These are the activations of a small neural network, seen along a few directions. Each row is one input.
In each table, some parts of the input vary, and every possible input appears once, in random order.
A made-up example of a description, with smaller parts first: line(4) and (point or line(9) or (values(2) and ring(8))).
Shared parts are said once, and a part with two or three values counts as separate values.

Rows:
x1: [ 68, -53,   4,  73,  48, -10,  50,  18,  18,  20, -34]
x2: [-70,  -6,  50, -33,   3, 116,  -2, -81, -48,  68,   9]
x3: [ 39,  31,   2, -54,  61,  28, -20,  42, -22, -54,  35]
x4: [ 14, -59,  -9,  85, -13, -21,   5,  38, -38,  -7, -27]
x5: [-30, -86,  86, -12,   3,  39,  79, -85, -20, 109,  15]
x6: [ 39, -43,  -1,  32,  58, -24,  68,   7,  50,   5,  -8]
x7: [ 35, -70, -22,  54,  -3,   6,  26,  47,  -7, -14, -32]
x8: [ 48,  39,  21,  11,  43,  11, -57,  53, -88, -29,  17]
x9: [  1,  62,  29, -44,  17, -29, -61, -14,   1, -46,  59]
x10: [ -59, -104,   55,  -30,  -37,   51,   44,  -77,  -42,   74,   -1]
x11: [ 13,  22,  61,  44, -37, -97,  21, -29,  72,  36,   2]
x12: [ 16,  27, -26,   4,  45,  44, -24,  52, -38, -25, -62]
x13: [-63, -45, -10, -58, -51,  92,  16, -85, -61,  91,  11]
x14: [ 28, -30,  11,  18,  33, -37,  61, -23,  89,   2,  -5]
x15: [  1,  -4, -97, -20, -11,  27,  22,  25,  -3, -13,   3]
x16: [ -5, -12,  83, -50,  20, 102, -28, -81, -61,  55,  85]
x17: [-13,  -5,  38,  44,  -4, -69,  53, -16,  68,  11,  31]
x18: [ 25,  44,  17, -71,  41,  15, -37,  23,  20, -48,  43]
x19: [-10,  30, -31, -26,  39,  38,   2,  36,  -1, -46, -28]
x20: [-29,  45, -34,  -7, -90, -51, -50, -22,  25,  27,   3]
x21: [ 32, -20, -91,   7,  -8,  26,  -5,  33, -40,   7, -32]
x22: [ -6,  45, -12,  41,  19,  21, -24,  47, -73, -26, -50]
x23: [-39, -22,   9,  23, -47, -64,  26,  -8,  41, -28,  16]
x24: [-21,  -1,  34,  32, -90, -77,  -5,  -9,  50,  -2,   1]
x25: [-43,  39, -59, -16, -64, -31,   5, -11,  11,  -9,  27]
x26: [  5, -51, -19,  -8,  -4, -28,  17,  -5,  75, -28, -12]
x27: [ 13,  85,  61, -36, -19, -43, -92,  -7,  10, -16,  39]
x28: [ 50, -37,  19,  89,  39, -41,  39,  23, -18,  29, -24]
x29: [-38,  92,  29, -13, -38, -33, -68,  -6,  30,  -6, -23]
x30: [ 10,   5, -75,  38, -32,   1,  -3,  36, -77,   8, -18]
x31: [ -8,   7, -83, -49, -19,   4,  -4,   1,  37,  -5,   1]
x32: [-54,  74,   6, -19, -13, -19, -15,  -1,  14, -42,  -2]
x33: [-30,  43, -17, -43,  22,  25, -17,  14,  39, -36, -24]
x34: [ 69,  22,   6, -25,  69,  35, -57,  58, -52, -26,   5]
x35: [ 10, -66, -36,  18,  20,  -8,  33,   6,  37, -37, -24]
Q: What do these inputs look like to the network?
A: line(5) and (point or line(6))
Q: Changing only the line(5) part turns x6 into x15. The same change can be made to x14. Which row results?
A: x31
Q: Which other rows agree with x34 in the line(5) part? List them by row number.
A: x3, x8, x9, x16, x18, x27
Q: Which other rows does x1 become when the line(5) part takes its other values? List them by row number.
A: x7, x12, x21, x34

Rows:
x36: [ -37,  -37,  111,  -11,  -14,   31,   52, -105,    9,   96,   33]
x37: [-33, -10,  -1, -17, -38, -55,  37, -10,  39,  52, -15]
x38: [ 59,  16, -29,  12,  70,  -2,   7,  39,  -1, -97,  -3]
x39: [ 21,  23,  27, -29,  31, -47, -33,  51,  60, -89,  21]
x40: [-42, -61, -24,  33,  13,   5,  30,   3,   0,  25, -53]
x41: [ -46,   67,  -26, -106,  -20,   42, -119,   -9,  -68,  -14,   94]
x42: [  0,  84,   1,  63,  14, -95, -53, 104,  38, -78,   2]
x43: [ 26, -75,  45,  -1,  17,  59,  79, -86, -54, 113,  38]
x44: [ 83,  72, -49,  74,  38, -58, -23,  97, -18, -55, -44]
x45: [  0,  25, -19, -11, -33, -36,  14,  34,  82, -12, -15]
x46: [ 31,   5, -46,  43,  -3,  23,  30,   8,  28, -44, -75]
x47: [-29, -43,  43, -20, -60, -10,  49, -54,  27,  88,   5]
x48: [ -15,   46,  -53,  -53,   10,  101, -104,  -34, -121,  -45,   33]
x49: [ -19, -113,   20,   22,  -25,   43,   34,  -38,  -21,   58,  -20]
Q: What do these inputs look like to the network?
A: values(2) and (point or line(6))
Q: Changing only the values(2) part turns x43 into x36. The same change can be made to x48. Which row results?
A: x41

Rows:
x50: [-20,  46,  43, -13,  11,  17, -19, -24,  20,   8,  26]
x51: [ 13, -23,  25, -11,  65,  15,  10,  14, -20,   0,  14]
x52: [ 22,  17,  32, -16,  27,  42, -16, -19, -10,   1,  28]
x53: [  56,   91,  -76,   17,   25,  -51,  -66,  111,   24, -109,  -20]
x54: [-11,  21,  36,  11, -15, -26,   5, -34,  42,  -5,  28]
x55: [-15, -37, -24,   1, -34, -38,  28,   3,  15,  26, -30]
x56: [-35,  25,  -6, -22, -46,  18, -23, -20, -21,  17,   1]
x57: [  4,  -9,  26,  48,  10, -37,  24, -22,  42,  13,   4]
x58: [-32,  13, -10,  -5, -64, -19,  11, -26,   6,  11, -12]
x59: [ 11, -54, -24,  15, -19,   2,  30,  13, -27,  20, -30]
x60: [-20,  -5, -20, -40,   2,  26, -21, -14, -53,  13,  -5]
x61: [  1, -32, -28,  -2,   5,  60,  12,   8, -28,   7, -12]
x62: [ 28, -53,  25,  17,  34,  -8,  25,  11,   9,  -2,   8]
Q: What do these inputs look like to the network?
A: point or (values(2) and ring(6))
Q: Which other rows does x62 become when the values(2) part takes its other values? List them by row number.
A: x59
Q: Which other rows does x51 become when the values(2) part takes its other values? List them by row number.
A: x61

Rows:
x63: [ 30,   2,  -3,  -7,  56,  27, -10,  34, -25, -26,  -6]
x64: [ 44,   5,   1,  29,  52,  22,  -9,  41, -46, -14, -16]
x65: [-54, -85,  44, -33, -15,  64,  61, -90,  -4,  82,  23]
x66: [ -22, -107,   45,   24,   -9,   60,   68,  -78,  -49,  102,   -3]
x67: [ -8,  20,   5,   6, -19, -60,   2,  -3,  65, -17,   1]
x68: [ 36, -35,  -5,  70,  -1, -50,  24,  24,  22,  -2, -31]
x69: [-27,  49, -13,   5, -54, -42, -27,   5,  11, -11,  -5]
x70: [-12,  68, -12, -28, -25,  12, -67,  10, -40, -16,  11]
x71: [ -2,  28, -50, -38,  24,  39, -31,  30, -17, -25,  -1]
x72: [  6,  48,  18, -36,  25,  14, -38,   8,  -6, -36,  20]
x73: [ 14, -20, -47,  44,  -7, -19,   9,  33, -17,  -2, -46]
x74: [ -63,  -54,   59,  -37,  -36,   51,   47, -106,   -5,   84,   33]
x75: [-11,  57, -35, -42,   2,  27, -47,  16, -17, -23,   9]
x76: [ -7,  35,  28,  24, -45, -74, -14,  -5,  47,  -8,   7]
x77: [ 52, -17,   2,  45,  26, -22,  12,  34, -11,  -7, -11]
x78: [  4, -16, -52,  18, -10, -11,  16,  28,  12, -10, -32]
x79: [  0,  -9, -10,  11,   2, -48,  18,  10,  66, -19,  -9]
x80: [-18,  29, -31, -11, -39, -26, -12,   1,  30, -18,  -7]
x81: [ 15,  29,  19, -15,  -1, -29, -13,   5,  34, -26,  26]
x82: [ 16, -31, -12,  42,   8, -45,  28,  16,  44, -17, -20]
x83: [ 32,  -1, -44,  18,  21,  37, -29,  40, -65, -11, -25]
x84: [ 20,  18,   5, -30,  41,  27, -21,  25,  -2, -34,  11]
x85: [ 14,   6, -53, -14,  32,  40, -23,  33, -43, -20, -15]
x86: [ 17,  10,  -2,  -6,  28, -19,  10,  19,  36, -25,  14]
x87: [  5,  51,  35,  -4, -13, -48, -28,   4,  10, -15,  24]
x88: [-14,   8, -50,  -5, -10, -15,   9,  16,  32, -16, -20]
x89: [ -37, -105,   40,   -7,   -7,   67,   71,  -80,  -23,   89,    9]
x90: [ 39, -19,  -1,  19,  29, -15,  14,  26,  13, -21,   2]
x91: [ -69,  -35,   79,  -23,  -58,   36,   30, -104,  -24,   92,   36]
x92: [ -1,  68,  37, -19,   5,  -2, -52,   7, -26, -28,  24]
Q: Changing only one part turns x85 into x70. The same change can be made to x89. Which row results?
A: x91
Q: What do these inputs look like to the network?
A: line(5) and (point or ring(5))
Q: A walk changes only the ring(5) part. It starts at x72 and steps to x81. List the rest of the walk in order.
A: x67, x80, x75
Q: Which other rows agree with x79 in the line(5) part? List them by row number.
A: x65, x71, x84, x86, x88

Rows:
x93: [-31, -88,  39,   3, -13,  53,  65, -72, -20,  84,  10]
x94: [-10,  29,  -4,  12, -23, -43,  -8,   2,  30, -12,  -4]
x95: [  8,  45,  18, -17,  16,  10, -35,  13, -17, -20,  11]
x96: [  9,  -6, -46,  18,  -4,  -8,   6,  25,   0, -12, -17]
x97: [  9,  28,  29,  -4,   6, -31, -12,   4,  38, -23,  15]
x98: [ 13, -12, -17,  32,  -2, -37,  11,  20,  15, -12, -22]
x99: [ 12,   4, -37,  -4,  19,  21,  -7,  31, -28, -15, -16]
x100: [ 36,  -2,  -4,   6,  37,  17, -20,  27, -30, -19,   4]
x101: [-14,  30, -25, -10, -27, -14, -20,   5,  16, -11, -10]
x102: [ -6,  39, -24, -29,  -4,  14, -29,  13, -16, -17,   6]
x103: [ 25, -12,  13,  20,  30, -26,   9,  22,  22, -22,   0]
x104: [-51, -55,  56, -27, -34,  43,  39, -92, -11,  80,  24]
Q: Changing only one part turns x93 into x104. The same change can be made to x99. Which row results?
A: x102
Q: What do these inputs look like to the network?
A: values(2) and (point or ring(5))
Q: Which other rows does x97 become when the values(2) part takes its other values? List them by row number.
A: x103
Q: Which other rows does x95 become when the values(2) part takes its other values? List them by row number.
A: x100

Rows:
x105: [-14,  26,  47, -36,   0,  15, -12, -31,  -4,  16,  31]
x106: [-29,  21,  15, -38, -20,  15, -13, -29, -19,  10,  23]
x107: [ -7, -16,  -7, -21,  11,  56,  -2, -11, -40,  17,   6]
x108: [ -7, -25, -22,  11,  -7,  31,   7,   0, -27,  17, -15]
x109: [  3, -36, -34,  30,   5,  -1,  30,   5,   9,  11, -21]
x110: [  9, -10,  30,  28,  -8, -55,  21,  -5,  56,  -6,   0]
x111: [ 10,  -6,  26, -17,  34,  54,   3, -11, -33,  24,  16]
x112: [-31,   7,   0,  -8, -40,  -8,  -8, -20,   2,   8,   0]
x113: [ 34, -41,   8,  48,  27, -27,  38,  14,  19,   3, -10]
x114: [-21, -12,  -6,   5, -31, -40,  16, -12,  34,   1, -13]
x115: [  52,   92,  -58,   -3,   30,  -40,  -79,  100,    3, -101,  -18]
Q: What do these inputs look like to the network?
A: point or (values(2) and line(5))
Q: Which other rows does x110 become when the values(2) part takes its other values? List them by row number.
A: x113
